A small network was shown many inputs. Here are its activations along a few directions, one row for each input.
In each table, some parts of the input vary, and every possible input appears once, in random order.
Descriptions start from the smaller parts, as in this example, which fits no table here: one of 3 separate values, together with either a single point or one of 11 places around a ring or (one of 6 places along a line, together with one of 8 places around a ring).
Shared parts are said once, and a part with two or three values counts as separate values.

Other details of the inputs shift rows strongly along three fixed directions, in all tables alike. That doesn't count.

Rows:
R1: [  9 -22 -11  28  22 -11 -24  17 -14 -14  12  -4  10]
R2: [-21  -4  11 -25 -31  20  23 -13 -13  11 -16  10  16]
R3: [ -6   4   7   2  25   1  -6 -22  32  18   8   2 -19]
R4: [ -4 -12   0  -8 -25   1  19  12  -8  -3  -6  -3  17]
R5: [ 14  12   5  -9  -5   1   0  36 -14  -5  -7   1  -1]
R6: [ 38 -17 -12   2  24 -15 -27  -2 -21 -12  -9  -3  12]
R7: [ -5 -23 -16  -8   3 -15  -2 -13 -22  11 -22 -14  -7]
R8: [ 11  -7 -17  13  16 -20  -3  31 -36 -19 -16 -18  -6]
R9: [-11 -15 -13 -16 -16 -17   0  -7 -23   8 -28 -16  -5]
R10: [ 19  29 -27  16 -15   4   8  35  14 -23 -22   3 -30]
R11: [ -1 -26 -14  24   8 -12 -26   2  -3 -31   1 -14  21]
R12: [ 14  19  -7   2 -21  17  10  -2  -1 -25  34   1 -24]
R13: [ 31  20  11 -13  -4  -4  10  30  -5 -19  -8  -4  -4]
R14: [ 32 -19 -13   4  14  -8 -25 -10  -4 -19  -2 -10  28]
R15: [-25   1   3 -23 -28  -1  13   7 -11  33 -14   6  -8]
R16: [-27  -7  -3 -27 -26   2  31 -18  -2  11 -22 -10  -6]
R17: [  7 -20  -3 -18 -28  -2   7 -10 -17  10 -18 -14  19]
R18: [  6 -15  -7   7   8 -10  -8  23 -21   1  -9  -6  -8]
R19: [  0  14   9   9  25   5 -15  -4  13  20  12   4  -5]
R20: [  4 -16 -11   2  11  -5 -41  -4 -15  10  -5   3  15]
R21: [ 21  -3  -2  -3   5 -12  -3  -4 -20   9 -11 -13   5]
R22: [ -3  -2  -9 -18  -7  -9  13   6 -13  -1 -23 -14 -11]
R23: [ 11   0  18   0 -14   7  18  18 -11 -19   0   7  10]
R24: [-29   4  16 -11 -32   9  27   0   5   0  -7   3  -2]
R25: [-12 -16 -10  -5 -10 -12  -1 -19   0  -5 -13 -14   4]
R26: [ 21  19  17  -1   7  -5  26  13  26 -24  13   8 -12]
R27: [ -6   1  17 -23 -24   7  29 -17  -2  16 -10   6  -3]
R28: [-15  10  12 -18 -16   8  29 -11  25   7  -4  -3 -10]
R29: [ -8  -7  -6  -6  -3  -7   8   5 -20  30 -10  -5  -4]
R30: [ 15 -26 -15  -1 -11 -21  10 -10 -24   6 -13 -21  16]
R31: [  7  -3  -1  21  32  -8 -10 -26  34  -3  17 -12   1]
R32: [-53   1  10   2   9  18  14 -48  32  29   8   4  -6]
R33: [-27  29  11 -11   8  11  16  15  21   3  -1   9 -29]
R34: [  8  18  23   8   8   7  22  20  27 -26  22  17  -5]
R35: [ 15 -13 -11  13  18  -1 -34  10 -17 -13   9   4  28]
R36: [ 23  30 -15  10 -22  16  -1  19  22   4 -14  12 -17]
R37: [ 27  11  10 -13 -14  -8  11  13 -12 -35 -10   3   8]
R38: [ 10 -16   1 -12  -3  -1   1 -26 -11   5 -11   3  12]
R39: [  3  28   7  -8 -30  31  14 -17   1 -14  31   9 -26]
R40: [ -5   9  20  11   3  12 -13  -9  33  -9  22  12  14]
R41: [ 19  12  19  -1   0   8  18  21  -9 -36   2  17   6]
R42: [ 26 -19 -19   4  15 -19 -25   2   1   3  -1 -16  13]
R43: [ -7 -19  -3   7 -14  -4  18   1 -23  -2 -11 -16  11]
R44: [ -1 -19 -10   7  14 -13 -32 -23  14  16  -1 -13   2]
R45: [-19 -28 -14   4 -13  -8 -21  -7 -15  24   3  -1  22]
R46: [  5   8   0   3   3 -10  14  32 -24  -5 -12 -10 -15]
R47: [-17   8   7   2 -14   0   7  22  -5  -7   3   5  -3]
R48: [-17 -18  -3   2   0  -4 -15 -39  29  17   4  -9   6]
R49: [  1 -16  -6  -3  17  -8 -13 -26  16  31   4   0  -2]
R50: [ 10  19  11  -2  -7   0   0  34 -21 -30   3  17   8]
R51: [  5 -11   5  17  15  11 -27 -13  26  -4  21   0  27]
R52: [-17   3   1 -16 -16   3  17  21 -11  16 -17  -4 -14]
R53: [-15 -22  -4 -14 -11  -2 -25 -42  -1  47 -11  -7  12]
R54: [ -1  14  10  -3  10  -3  24  -1  21 -23   3   3 -18]
R55: [ -9 -14  -9  22  22   2 -29   1  15   2  19  -3  11]
R56: [ -4  -4 -26  -1 -27  12   6 -15 -28 -24  11 -14 -21]
R57: [ 23  21   8  -9  -5 -16  11  29   5 -20  -2  -1 -11]
R58: [-22 -17  -9 -10 -21   2   4   3 -16  27  -3   1  14]
R59: [ 26  12   8  -8   0  -6  22   1 -16 -22  -9  -2   5]
R60: [  6  25   2   3   4  34 -12 -36  23 -18  45  17 -21]
R61: [-15  18  16  -5  -3  17   3   7  14  10  15  16   3]
R62: [-30   7  14 -26 -28  11   6  -5  -7  40 -13  11  -8]
R63: [  5 -18 -21  17  17 -19 -36  19 -16 -16  -6 -14   3]
R64: [  6  19   5  15  34  -7   8 -11  34 -26  15  -7 -13]
R65: [ 18   9   1  -3   2 -16  21  18 -19  -9 -15 -17 -15]
R66: [  2 -13   2 -20 -12  -3   3 -17 -19  30 -18  -2   0]
R67: [ 13   7   4 -23 -12  -6   1   1 -19  -2 -19   2   2]
R68: [ 12  15 -27   9 -30   9   7  21  10   6 -25  -1 -22]
R69: [-20 -35  -3  -3 -23   2  12 -12 -21  14 -15  -7  11]
R70: [-41   1  15  -9  -9  16  29 -18  15   7  -2  11 -12]
R71: [ 10  21  -4  19   6  24  -9 -14  25 -33  48  -1 -31]
R72: [-43   0  -2  -9 -14   4  28  -6 -25  22 -13  -1  -9]
R73: [ 21 -18  -8  15  -5 -15   9  20 -26 -21  -2 -14  22]
R74: [-21  32  28  -7 -13  15  10  12  15   2  15  23  -6]
R75: [-24  14   7  -3  17   5   8   5  12   8   0  10 -29]
R76: [ 19 -18  -6  11 -17 -16  -3  28 -20 -31  -1  -9  25]
R77: [-16  34  15   9  12   3   7  28  21 -33  18  15 -18]
R78: [  8   0   9  16  19   7 -29 -12  22 -23  20  12  23]
R79: [ 13  -3   4   7   5   2   3  -2 -18 -17  -2   1  21]
R80: [ 19  27  10  10  36  -8   1  -1  36  -2  21   1 -15]
R81: [ 10   0   0  18  36  -5 -26   9  23   4  21  10  -7]
R82: [ 19   3   9 -11 -23  -7   9   8  -6 -18  -8  -5  10]
R83: [ 19  15  19   7  -7   2  23  25 -13 -29   3  -2   9]
R84: [  2  18   8   5  34   6 -15  -7  10  10  10  12  -6]
R85: [ 15 -29 -11  14  14 -15 -14 -15   4  -7   1 -15   9]
R86: [ 19  15   3 -12   0   1   1  37 -23 -16 -12   8   0]
R87: [ 16  22  14  -8  10   4   7  30 -16 -15  -5  19 -13]
R88: [ -7 -26  -6  -1   3   2 -25 -14 -17  39  -6   1   8]
R89: [-27   9  13 -27 -18  12  30 -30  37  32   3   7  -6]
R90: [ 12  -7 -10  27  24 -13 -17  14  -8  -6  19  -3  15]
R91: [-21   7   7  -8 -10   2   3  12   3  14  -7   2 -17]
R92: [ 14   7   1  -2  33   4 -29 -23  28   6  10   5   6]
R93: [  0  13   7   3  -1   4  22  30   6 -43   1  -2  -2]
R94: [ -9 -17  -6  20  24  -3 -25 -10  13  17  26  11  11]
R95: [-6 20 12 11 29 12 -9 -9 11  3 22 19  4]
R96: [-10 -21  -1  -6 -20   2   0   3 -38  21  -8   5  15]
R97: [  0   9  11  -8  -2   7  11  16 -23  -7   0  21   3]
R98: [-36 -33 -22   3  -1   0 -18 -18 -15  25  -6  -8  14]
R99: [ 21  -5  -3  15  17 -15 -22  -7  33 -18  19  -5  13]
R100: [-16  -4   3  19  25   8 -26 -28  14  29  24   6  14]
R101: [ 11 -28 -23   7   9 -13 -30  14 -14  13  -3 -11  16]
R102: [-32   7   1  -9  18   2   8 -44  22  37  -4  -5 -21]
R103: [-10  11   7 -24 -14   2  25   3   5  14 -16  -6 -19]
R104: [-14   3  10  12  10  13  -1  -7  38  -6  18   2   4]
R105: [  4  18  10  -5  32   5  -8 -34  21  19   7   7  -6]
R106: [-18 -23 -14   8   2  -7  -4   6 -30   0  -8  -2   4]
R107: [19 13 14 -6 -6 -3 23 -1 -3 -9 -2 -6  2]
R108: [ 16 -18 -46  24 -14  -1 -33  -7  13  29 -15  -5   3]
R109: [ 26   6 -32   8 -19  10 -17   6  -2   6 -25   7  -1]
R110: [-29  12  10   5   6   9  16  -4   8  17  10   5 -11]
Description of these inputs: one of 5 places along a line, together with either one of 2 separate values or (one of 4 places along a line, together with one of 5 places around a ring).
The inputs of R63 and R20 match in every part but the place on the line of 5. If R75 is changed in the same way as R63 into R20, which row does it become? -> R87
The inputs of R12 and R56 match in every part but the place on the line of 5. If R57 is changed in the same way as R12 into R56, which row does it become? -> R9
Which other rows does R104 become when the place on the ring of 5 takes its other values? List them by row number. -> R28, R52, R55, R103
Which other rows does R27 become when the place on the line of 5 takes its other values? List them by row number. -> R26, R38, R54, R85
A walk changes only the place on the line of 4. It starts at R80 and steps to R49. List the rest of the walk in order. -> R42, R57
Which other rows does R29 become when the place on the line of 5 takes its other values? List them by row number. -> R8, R19, R46, R84
Which other rows does R60 become when the choice among 2 separate values takes its other values? List them by row number. -> R109

Rows:
R111: [ -7   6  -2   9   8   8 -13   1  11  11   9   9  -2]
R112: [ -9   2  -1 -11  -3   7   0 -26  13  27  -7   3  -5]
R113: [ 24  20  -4  15  17   1 -15  18  20 -21  13   4 -11]
R114: [ -7   1   4   6  20  -1 -11  -1   4   1  10   4   0]
R115: [  0  16  -1  11  20   6 -12  -8  31  -2  18   4 -19]
R116: [-12  -2   8   1  -3  13   3 -25  10  -6  19   4   7]
R117: [-19  25  23 -19  -9  12  24   9   5  10  -2  17 -13]
R118: [ 14   0   5 -13 -16 -15  25  28 -27 -14 -20  -8   3]
R119: [ -7   0  -3  10  30   5 -22 -41  39  20  16   1  -6]
R120: [-17 -16 -17 -18 -39  -2  16  -3 -28  25 -30 -11  -5]
R121: [-10 -47 -16   8 -12  -1 -22 -37 -13  10   2 -14  34]
R122: [-27  16   9 -10 -16  11  24   7   8  16  -5  11 -16]
R123: [ 15  -6 -13   9  -4 -10  -1  33 -33 -20  -8  -8   1]
R124: [ 33 -16 -10  20  30 -21 -26   9 -11 -22   7 -13  16]
R125: [ -8  25  14 -20 -16   5  36   3  14   3 -13   5 -21]
R126: [ -1 -39 -13   0 -21   1 -16 -27 -26   7  -2  -9  32]
R127: [ 19  -2   4  -8  -4 -10   6  17 -21  -8 -11  -3   8]
R128: [ 19  18  11  11  18  -9   4  43   2 -38   6   3  -2]
Describe the family of inputs behind these rows. -> one of 3 separate values, together with either a single point or one of 5 places around a ring
The inputs of R121 and R126 match in every part but the choice among 3 separate values. If R128 is changed in the same way as R121 into R126, which row does it become? -> R117
Which other rows agree with R116 in the choice among 3 separate values? List them by row number. -> R114, R115, R119, R123, R124
A walk changes only the place on the ring of 5. It starts at R128 and steps to R118. List the rest of the walk in order. -> R125, R120, R122

Rows:
R129: [  5  32  18 -12 -11   8  17  34  -6 -20  -2  18 -10]
R130: [ 11 -28  -9   2  11 -18 -17  -4 -15   3 -13 -13  24]
R131: [-20  24  23   7   0  21  13   5  29  -7  29  20  -5]
R132: [ 13 -28 -25   9   4 -12 -25 -24   1  18  -8 -17  10]
R133: [  0  -9 -15 -18 -33  -3  19  -5 -32  19 -25 -11  -7]
R134: [-11  28  32   6  13  16  11   9  29 -14  32  23   1]
R135: [ 13 -24 -23  12   4 -10 -18 -12 -15  -6   0 -16   5]
R136: [ 33   3 -19   8 -15 -13   8  47 -38 -29 -15 -12  -8]
R137: [-29 -20  -8 -22 -34   2  20 -30 -19  25 -23 -12  -1]
R138: [ 30  10   3  14  32 -10 -15  18   2 -18  11   0   1]
R139: [-22  28   8 -20 -34  25  26  -2  11   9  -5  17 -24]
R140: [ -5  21  19 -16  -9  -3  30  32  -5  -8 -13   7  -8]
R141: [-16 -14 -16 -12 -33   0  18   2 -37  13 -21  -9  -9]
R142: [  4  29  23  -6  18   4  15  -7  45 -10  11   8 -13]
R143: [  0   8   6   8 -16  11  14  12   3 -22  15   5   2]
R144: [-29   6  19  -6  21   9  -1 -33  31  20  12  10  -2]
R145: [  1 -26 -11   0  11  -7 -22 -40  10  34  -6 -11  12]
R146: [-13  26   9 -12 -18  17  13  16   5  -1  -1  18 -15]
R147: [  5  11  24  -7 -10   6  26  16  -9 -22   9  10  11]
R148: [-16 -30 -21   2  -4  -5 -22 -16  -9  43 -14  -7  10]
R149: [ -3   6   8  15  43  14 -44 -39  53  12  32  17   8]
R150: [ 33  11   0   8  18  -9  -5  13   1 -21   6  -5  -4]
R151: [  7  31  33 -22 -33  11  58  23  -9 -33   3  10  -7]
R152: [-33   4  10   6  30  12 -18 -29  31  30  22  14  -6]
R153: [ -8   4  -7  20  30   6 -31  -9  28  20  20   7  -7]
R154: [ 25  12   6   7  17  -7   3  13   0 -32  10  -4  -6]
R155: [ 12  -9  -3  18  26 -15 -21  21 -10 -25   5  -5  13]
R156: [-14  20  12  -9 -14   3  30  32 -10 -17  -7   6 -16]
R157: [ 26 -11  -5   6  11 -18  -4  25 -35 -26  -5 -10  10]
R158: [-41  -3   5 -27 -24  10  18 -17 -18  57 -20   8  -8]
R159: [  3 -23 -12   2   4 -14 -17   4 -20  20 -15  -7  15]
R160: [  1 -12 -15 -14 -32   6   0 -17 -19   7 -17  -5   3]
R161: [-29 -26  -3 -14 -39  15  14 -45 -10  30  -3  -3  15]
R162: [ 27 -15  -7   6   7 -19  -5  10 -21 -33  -7 -18  13]
R163: [  9 -29 -30   9  -9 -12 -19  -2 -18  16 -17 -17   8]
R164: [ 11  11  -3  35  42   0 -29   3  43 -33  31   0  -7]
R165: [-15  -5  -7  20  28   5 -29 -12  20  10  20   4  -4]
R166: [ -4  -8   2  -5  12  -4  -9 -19   9  29  -5   1   6]
R167: [ 29   3  -6   9   8 -13   0  15   9 -32  -1 -11  -1]
R168: [  1 -28 -19  11   4 -14 -23   7 -13   5 -11 -13  16]
R169: [ 41  -7 -10   1  -8 -10 -11  16 -26 -34  -9  -9  13]
R170: [-35  27  15 -19 -18  18  34 -11  34  22  -4  12 -27]
The inputs of R153 and R150 match in every part but one. If R148 is changed in the same way as R153 into R150, which row does it become? -> R145
Describe the family of inputs behind these rows. -> one of 6 places around a ring, together with either one of 2 separate values or one of 5 places around a ring
Which other rows does R149 become when the choice among 2 separate values takes its other values? List them by row number. -> R147
